A small network was shown many inputs. Here are its activations along a few directions, one row for each input.
In each table, some parts of the input vary, and every possible input appears once, in random order.
Descriptions start from the smaller parts, as in this example, which fits no table here: values(3) and (point or line(11) or (ring(5) and line(6))).
Shared parts are said once, and a part with two or three values counts as separate values.
(in the rows, 128 means zero)

Other details of the inputs shift rows strongly along two fixed directions, in all tables alike. That doesn't count.

Rows:
x1: [125 144 138 105 134 133 114 153 130  98 132 169 111 191 134 153]
x2: [125  88 105 157 148 126 159  96 123 218 122  70 152  68 129  76]
x3: [114 119 137 173 147  98 134 111  64 128 139  99 104  64 128 121]
x4: [114 146 146  89 123 139  88 173 131  49 137 193 105 229 135 180]
x5: [160 154 106  98  81 158 137  87 227 154 118 105 194 114 118 132]
x6: [126 150 132 140 113 113 114 117 118  82 130 132 118 101 115 146]
x7: [109  95 128 152 174 116 140 143  75 167 129 126 101 131 134  99]
x8: [143 138 119 110 101 150 134  99 185 157 128 104 173 117 127 135]
x9: [ 88  81 134 153 175 114 118 159  44 134 145 136  86 158 142 118]
x10: [145 123 101 125 111 142 148  91 190 187 113  90 177  88 117  98]
x11: [159 170 137 106  90 124 119 151 160  51 102 175 111 137 116 144]
x12: [120 132 126 108 124 133 111 150 146  99 123 161 122 181 122 138]
x13: [115 106 127 140 150 123 136 132 107 158 131 118 121 131 133 110]
x14: [ 90  84 142 150 177 115 119 159  42 135 153 134  87 157 144 125]
x15: [101  89 137 149 165 124 129 138  65 156 154 110 114 129 147 122]
x16: [105  87 122 154 160 120 137 130  85 172 133 104 117 117 135  98]
x17: [142 124 113 123 104 151 140  87 177 182 137  77 188  88 129 123]
x18: [101 106 147 135 167 123 117 160  60 121 153 145  94 170 147 142]
x19: [110 116 133 171 146  99 132 110  65 124 137  98 105  65 129 118]
x20: [ 94  81 130 150 165 120 123 146  59 144 150 119 107 140 138 118]
x21: [182 170 112 113  58 138 143  98 218 114  94 113 174  63 106 119]
x22: [140 161 138  89 112 146 114 140 167  96 130 163 134 187 129 166]
x23: [127  93 115 157 145 130 158  91 116 217 138  64 157  68 137  91]
x24: [155 167 132 105  88 124 117 151 161  47 100 173 112 137 116 141]
x25: [191 183 121 110  67 138 152  97 215 124  95 114 168  62 113 122]
x26: [149 193 141 110  96 122 116 115 164  60 121 155 124 125 117 170]
x27: [120 149 138  91 134 129 100 177 143  56 116 210  92 230 123 155]
x28: [136 135 126 120 130 136 135 124 147 151 124 127 136 139 127 124]
Each input here is: line(4) and (values(2) or line(5)).
Q: Changing only the line(4) part turns x9 into x23. The same change can be made to x16. Which row results?
A: x13
Q: List by row number the other rows that have the line(4) part in common with x17.
A: x5, x6, x10, x12, x20, x21
Q: Which other rows does x22 become when the line(4) part takes its other values? List them by row number.
A: x8, x14, x20

Rows:
x29: [108 139 144 123 152 115 110 153  96  89 135 170  91 183 129 153]
x30: [118 109 133 146 152 122 139 121  92 163 142 106 123 107 140 117]
x31: [119 123 119 137 127 127 125 108 137 144 130 113 140 115 119 124]
x32: [128 112 122 129 118 136 129 123 134 144 133 107 145 115 129 123]
x33: [137 136 133 143 124 119 140 113 115 140 132 105 129  82 129 125]
x34: [143 124 120 125 119 133 141 123 148 151 120 118 143 115 128 113]
x35: [163 174 123  83  83 149 123 123 222  99 106 157 156 158 116 145]
x36: [117 108 127 157 134 114 130 120  89 129 132 106 122  86 129 114]
x37: [132 117 130 150 135 112 138 132  99 130 119 120 111  92 125 108]
x38: [124 107 133 145 145 129 138 129  92 164 141 103 126 108 143 119]
x39: [107 111 134 127 142 126 107 160  91  88 140 158 102 173 133 139]
x40: [145 124 124 123 118 138 141 126 148 151 120 116 145 114 126 113]
x41: [110 138 146 118 146 121 109 156 100  85 135 169  90 186 134 155]
x42: [103 115 134 124 146 124 106 160  97  83 137 161  99 175 131 143]
x43: [145 170 118  88  84 147 115 111 212  97 115 141 165 152 115 154]
x44: [134 123 129 135 132 134 141 115 123 159 137 106 139 108 137 125]
x45: [137 135 118 123 121 131 136 118 155 144 114 123 139 119 124 117]
x46: [136 139 116 127 125 129 135 115 156 144 115 126 138 119 119 117]
Q: What do these inputs look like to the network?
A: values(3) and (point or line(5))
Q: Changing only the values(3) part turns x42 into x35. The same change can be made to x36. Which row results?
A: x37
Q: Which other rows does x41 become when the values(3) part takes its other values? List them by row number.
A: x43, x45
Q: Which other rows does x44 become when the values(3) part takes its other values? List them by row number.
A: x34, x39

Rows:
x47: [129 113 112 152 130 134 148  74 136 198 144  59 175  60 125 110]
x48: [122 103 117 159 133 119 139 113 104 172 135  84 138  70 127 100]
x49: [172 177 118 105  86 136 138 107 203 111 100 141 154 114 108 133]
x50: [150 160 119 102  86 151 122  99 198 124 128 122 173 121 117 151]
x51: [116  91 118 141 161 129 151 117 116 207 131  99 137 121 139  91]
x52: [143 159 138 107 109 134 119 134 162 101 127 152 133 149 124 155]
x53: [138 139 127 117 105 134 124 109 163 126 122 114 153 117 128 137]
x54: [131 137 116  94 110 152 124 120 199 139 116 143 159 173 123 130]
x55: [111 105 134 149 155 120 138 123  71 159 139 104 115 107 144 120]
x56: [128 111 122 144 131 121 138 117 121 145 120 101 136  81 129 104]
x57: [106  96 124 125 151 134 116 159 109 138 137 150 117 182 131 118]
x58: [100 102 136 153 174 110 123 140  45 142 148 126  93 129 138 125]
x59: [148 159 121 104  89 151 123  98 199 124 135 118 179 126 120 153]
x60: [115  98 123 155 144 129 139  99 103 175 146  73 149  83 142 113]
x61: [121 147 152 107 133 121 103 167 115  61 127 181  92 193 138 164]
x62: [134 122 114 135 112 138 142  85 150 176 130  73 170  73 133 117]
x63: [100  86 133 156 159 120 127 133  58 144 158 104 115 118 141 121]
x64: [150 147 108  90  99 160 124 110 224 146 113 136 179 164 114 133]
x65: [165 138 116 130  99 134 157 105 163 154 110 101 154  70 121 107]
x66: [166 167 126 103  84 145 136 111 194 124 116 122 160 114 121 138]
x67: [135  98 114 159 124 121 158 105 112 173 119  80 143  49 120  87]
x68: [144 158 136 108 113 122 120 154 141  66 106 177 105 163 128 141]
x69: [111 132 134 124 135 121 106 148 110  87 131 158 106 164 120 152]
x70: [111  82 123 147 170 127 142 143  88 192 139 114 120 137 138  97]
x71: [141 139 112 127 108 141 132  86 167 160 130  92 168  93 120 133]
x72: [ 95  93 147 163 182  99 120 180  22 105 139 158  58 140 136 113]
x73: [122  91 122 157 132 122 142 109 101 175 141  78 139  73 135 107]
x74: [124 144 140 107 111 129 100 164 129  56 124 175 106 181 123 155]
x75: [163 174 122 107  92 140 133 104 199 126 114 126 158 117 114 141]
x76: [122 101 121 158 133 120 142 107 106 168 128  80 138  73 134 100]
x77: [158 161 118 106  84 141 127 110 203 112 111 131 164 107 109 133]
x78: [104 101 141 163 172 103 134 145  53 130 129 133  81 115 134 104]
x79: [136 143 121  93 126 146 126 142 175 136 118 154 139 187 121 138]
x80: [161 168 113 104  74 140 128 116 209 102 104 142 161 112 108 135]
x81: [141 149 130 103 101 133 111 147 158  71 115 160 123 151 118 145]
x82: [132 135 135 131 129 123 133 115 131 138 129 119 126 121 130 132]
x83: [125 145 128 117 121 114 108 159 125  57 115 185  97 168 113 141]
x84: [128  99 116 119 128 147 133 130 148 166 129 117 151 147 131 111]
x85: [117 144 149 117 141 109 100 199  84  25 120 225  59 209 125 153]
x86: [139 116 124 147 126 140 161  82 132 205 143  61 172  57 135 112]
x87: [133 149 147 106 126 123 107 176 118  48 122 193  86 186 128 151]
x88: [119 117 136 145 144 115 135 137  87 136 126 118 109 115 139 116]
x89: [140  97 108 137 139 143 163  97 152 232 123  66 170  88 141  86]
x90: [120 131 137 130 143 127 124 136 105 127 151 133 121 140 136 142]
x91: [108 107 131 152 162 117 136 119  74 162 143 103 109 106 142 117]
x92: [ 97  98 143 154 172 115 129 141  47 141 150 118  99 131 150 126]
x93: [161 165 114 101  75 138 129 113 209  99  98 136 159 114 118 134]
x94: [132 147 130 102 104 144 108 136 153  86 134 151 132 162 128 161]
x95: [167 178 122 101  92 141 133 108 204 115 104 135 155 114 108 139]
x96: [146 163 123 102  85 141 125  97 207 121 117 122 166 121 117 147]
x97: [111 114 142 148 157 110 124 158  62 117 139 144  89 137 131 122]
x98: [122 118 117 151 130 121 136 113 119 154 127  96 135  90 120 112]
x99: [142 119 120 155 131 125 156  81 134 206 133  66 160  52 125 104]
x100: [ 91  91 130 159 161 115 126 124  62 147 145 110 104 115 138 119]
x101: [ 90 118 152 134 175 110 106 167  52  80 153 171  68 195 145 152]
x102: [119 142 131 113 122 113 113 155 124  57 114 179  95 166 118 136]
x103: [135 163 134 105 119 139 120 124 161 103 134 145 137 159 123 163]
x104: [ 95  96 140 165 181  91 128 173  21 103 130 156  49 141 138 106]
x105: [119 148 143 109 135 128 103 163 109  70 140 181  93 192 134 167]
x106: [128 153 130 110 105 127 112 133 158  83 120 153 123 158 120 145]
x107: [105  95 127 161 162 105 128 139  65 134 130 120 100 101 123 103]
x108: [121 103 134 156 156 112 141 133  77 148 124 112 104  89 138 100]
x109: [109 143 140 110 131 129 100 142 128  69 139 166 113 190 131 164]
x110: [132 132 134  88 127 146 117 164 152 110 123 173 125 209 131 142]
x111: [116  78 110 145 151 139 145 117 118 204 129  83 148 112 142  88]
x112: [164 164 129 101  86 147 135 109 199 128 122 119 163 117 124 149]
x113: [115 100 121 162 147 113 141 116  96 154 127  96 118  78 129  95]
x114: [ 88  87 149 155 181 110 118 169  12 115 155 147  67 155 148 130]
x115: [140 166 136 107 106 132 123 128 163  94 116 155 125 152 122 145]
x116: [140 149 130 110 102 135 112 126 168 101 129 144 144 142 119 151]
Q: What do these inputs look like to the network?
A: values(2) and ring(5) and (point or line(6))
Q: Changing only the ring(5) part turns x50 into x71. The same change can be made to x90. Which row results?
A: x103
Q: A walk changes only the line(6) part. It starts at x68 and steps to x108. List the rest of the walk in order.
A: x88, x61, x55, x92
Q: List by row number the other rows that have the ring(5) part and the values(2) part in common with x47.
A: x64, x69, x71, x83, x98, x107
Q: Which other rows does x97 become when the values(2) part takes its other values? List them by row number.
A: x48

Rows:
x117: [138 148 129 113 132 128 126 145 144 111 116 164 113 163 119 131]
x118: [103  89 141 155 170 108 137 152  51 141 131 126  83 129 149 104]
x119: [119 149 133 119 117 125 108 127 135  79 130 146 120 146 123 157]
x120: [129 127 127  98 117 155 115 137 161 132 143 139 155 177 130 150]
x121: [142 148 121 115 111 128 125 135 160 108 111 151 129 138 111 128]
x122: [128 156 131 117 111 130 115 114 151  97 128 135 134 137 124 153]
x123: [142 165 130 110 107 137 128  96 178 126 127 122 153 126 125 152]
x124: [105  92 140 161 162 111 126 155  39 131 150 123  92 118 137 120]
x125: [104  89 138 161 160 110 123 154  39 125 150 124  92 114 134 120]
x126: [ 86  65 129 144 175 125 126 156  63 159 140 122 103 163 152 103]
x127: [134 141 135 111 113 127 120 147 141  84 112 155 116 156 133 137]
x128: [151 108 109 161 107 134 162  74 140 210 136  41 185  10 123  93]
x129: [125 157 139 113 132 128 118 124 136 101 133 150 121 161 131 159]
x130: [135 111 107 167 116 127 157  53 141 207 134  33 181  10 124  95]
x131: [150 151 111 115  93 133 129 118 186 112 107 137 149 113 105 123]
x132: [138 131 107 100 113 151 126 121 195 156 120 132 165 160 116 124]
x133: [100  83 135 160 161 106 129 154  49 122 128 125  85 118 143 102]
x134: [159 163 131 105 104 146 134 115 173 134 130 129 155 127 127 148]
x135: [133 140 136 111 120 128 124 144 139  97 114 152 115 153 136 134]
x136: [130 136 131 115 109 126 115 146 139  75 113 155 116 147 129 134]
x137: [106 127 128 106 134 143 106 128 145 120 144 142 139 188 132 156]
x138: [152 112 104 160 129 129 173  75 153 236 119  55 170  31 119  76]
x139: [106  95 144 158 170 112 132 154  41 143 152 126  91 125 141 122]
x140: [155 157 131 109  98 143 130 115 172 126 130 124 155 118 123 145]
x141: [141 165 129 110 104 137 123  98 178 117 126 123 153 123 123 151]
x142: [136 144 138 108 127 131 129 143 140 106 116 154 115 161 139 136]
x143: [132 140 123 119 119 123 117 147 142  91 113 163 115 147 111 130]
x144: [103  93 130 163 175 103 131 156  54 141 131 136  83 125 127  99]
Q: What do these inputs look like to the network?
A: line(4) and (point or line(6))
Q: Changing only the line(4) part turns x134 into x129. The same change can be made to x139. Which row results?
A: x123
Q: A walk changes only the line(6) part. It starts at x117 and steps to x138. List the rest of the walk in order.
A: x144, x121, x143, x131
Q: List by row number the other rows that have the line(4) part in common with x126.
A: x118, x127, x133, x135, x136, x142
